Each row below holds a small network's activations on one input, seen along a few directions.
In each table, some parts of the input vary, and every possible input appears once, in random order.
Descriptions start from the smaller parts, as in this example, which fits no table here: line(6) and (point or ring(11) or (values(3) and ring(5))).
Shared parts are said once, and a part with two or three values counts as separate values.

Other details of the inputs vary at random and push rows far along three fixed directions, the same in every table; ignore that.

Table:
row 1: -1 4 -8 1 5 5 5 6 6 5 -1 0
row 2: -7 -1 -1 -3 3 7 5 18 0 -1 3 9
row 3: -6 0 -13 -18 19 -39 32 -38 -3 12 -11 -8
row 4: -2 -7 2 -10 -18 -8 7 -2 -11 -10 -4 6
row 5: 1 3 4 13 7 31 -18 27 11 -1 11 2
row 6: -5 0 1 6 3 9 8 5 2 3 3 -3
row 7: 0 1 -7 3 6 7 6 4 8 2 1 2
row 8: 1 -10 -8 -4 -9 -3 19 -13 -5 -5 -11 -3
row 9: 7 -7 0 -7 -19 -8 0 -14 -10 -9 -12 -7
row 10: 16 -12 12 8 -37 7 -16 -3 -14 -22 -4 3
row 11: -1 -2 -3 9 3 6 4 8 3 5 4 5
row 12: -11 13 -7 -1 31 1 10 2 17 15 6 -5
row 13: 7 -14 -2 1 -28 -3 4 -11 -15 -8 -7 5
row 14: -6 -1 0 0 3 5 4 17 1 -2 3 10
row 15: 1 26 34 -12 23 -22 -60 3 10 -4 10 -6
row 16: -3 -1 0 6 4 10 7 7 1 3 0 -1
row 17: -2 2 -8 0 7 8 6 3 5 3 0 2
row 18: -9 3 -7 -5 17 -17 19 -10 2 17 -5 -6
row 19: -1 -3 0 10 -5 11 -1 9 1 3 8 4
row 20: 9 16 23 -11 9 -29 -45 -27 2 -4 8 -11
row 21: 7 -7 -5 -7 -14 -13 3 -19 -11 -5 -5 1
row 22: 8 -2 -7 14 -13 24 -8 25 0 1 10 10
row 23: -13 6 -6 2 28 9 14 7 14 13 4 -7
row 24: 8 -7 6 2 -25 0 -4 -5 -13 -10 -8 -3
Description of these inputs: values(4) and (point or ring(5)).
Changing only the values(4) part turns row 13 into row 18. The same change can be made to row 17. Which row results?
> row 1
Which other rows does row 23 become when the values(4) part takes its other values? List them by row number.
> row 5, row 8, row 9
A walk changes only the ring(5) part. It starts at row 8 and steps to row 7. List the rest of the walk in order.
> row 3, row 11, row 10

Table:
row 25: -4 1 -3 5 6 9 3 14 4 4 8 4
row 26: 14 -7 -4 15 -21 20 -8 0 -2 -6 3 -2
row 27: 6 -5 2 -6 -18 -9 -5 -10 -10 -9 -5 1
row 28: -3 -3 -11 15 -1 32 7 35 5 6 10 13
row 29: -1 4 0 5 7 11 -7 16 6 3 7 5
row 30: -1 0 3 -2 -2 -3 1 -4 -2 -2 -2 -1
row 31: 16 -24 -6 1 -57 5 8 -8 -26 -26 -12 11
row 32: 3 1 8 -1 -2 -3 -11 -3 -2 -4 -2 -2
row 33: -2 3 4 -1 6 -5 -5 -1 2 1 1 -1
row 34: 9 -9 1 -9 -26 -15 1 -19 -15 -14 -10 1
row 35: 6 1 -3 11 4 9 -4 -6 6 6 2 -8
row 36: 3 7 -2 12 15 13 -9 0 13 9 7 -8
row 37: -4 6 3 -3 12 -6 -4 -2 5 3 1 -1
row 38: 4 2 6 3 -3 9 -16 10 3 -5 5 2
row 39: 14 -13 -7 -2 -29 -10 11 -35 -14 -10 -13 -7
row 40: 2 8 13 -1 10 -6 -24 -1 4 -1 5 -3
row 41: -6 -1 -10 3 7 8 16 12 3 7 2 5
row 42: 1 9 12 -1 11 -4 -23 1 5 -1 7 -2
row 43: -6 3 1 -2 10 -3 4 0 4 5 0 -2
row 44: -2 -9 -10 -13 -11 -21 26 -24 -13 -1 -14 -1
row 45: -1 4 3 -2 8 -3 -5 2 3 2 4 0
row 46: -5 4 1 -14 11 -28 9 -23 -1 4 -6 -8
row 47: 5 5 14 -1 -3 -5 -21 -3 -1 -6 0 -4
row 48: -2 -4 -8 5 0 13 9 14 1 2 3 5
row 49: -5 3 0 -4 12 -4 2 -1 4 5 0 -3
row 50: 8 -1 8 4 -16 7 -18 7 -3 -10 4 6
row 51: 5 -8 0 4 -21 10 -2 5 -6 -11 -2 6
row 52: 7 -7 2 4 -23 9 -6 6 -6 -12 0 4
row 53: 3 7 14 -3 4 -5 -26 -2 4 -4 5 -4
row 54: 0 9 12 -1 10 -1 -20 2 5 -1 5 -4
row 55: -10 -2 -14 7 12 17 25 19 5 11 1 3
row 56: -1 -2 -3 8 -3 18 3 17 2 -1 3 5
row 57: -11 3 -5 -13 18 -23 22 -19 0 10 -10 -10
row 58: -5 3 2 -17 10 -30 12 -28 -3 3 -13 -11
row 59: -16 2 -16 -1 27 -1 35 7 8 21 -1 1
row 60: -12 -2 -15 -1 17 -2 34 3 3 14 -2 1
row 61: 1 8 10 -2 9 -3 -19 0 6 -2 3 -3
row 62: 2 9 14 -2 10 -6 -24 -1 5 -1 4 -4
row 63: 4 0 3 -2 -8 -2 -9 0 -3 -4 0 2
row 64: -1 3 2 0 5 0 -4 4 3 1 5 2
row 65: 1 9 12 -1 10 -4 -23 1 6 0 7 -2
row 66: -10 -8 -20 -7 5 -8 42 -8 -5 10 -10 2
row 67: -3 6 4 -5 11 -11 -4 -6 3 3 0 -4
row 68: -2 -15 -18 15 -21 30 28 27 -5 -1 2 15
Describe the family of inputs behind these rows.
> values(4) and (point or (values(2) and line(5)))
Changing only the values(4) part turns row 68 into row 25. The same change can be made to row 43. Which row results?
> row 53
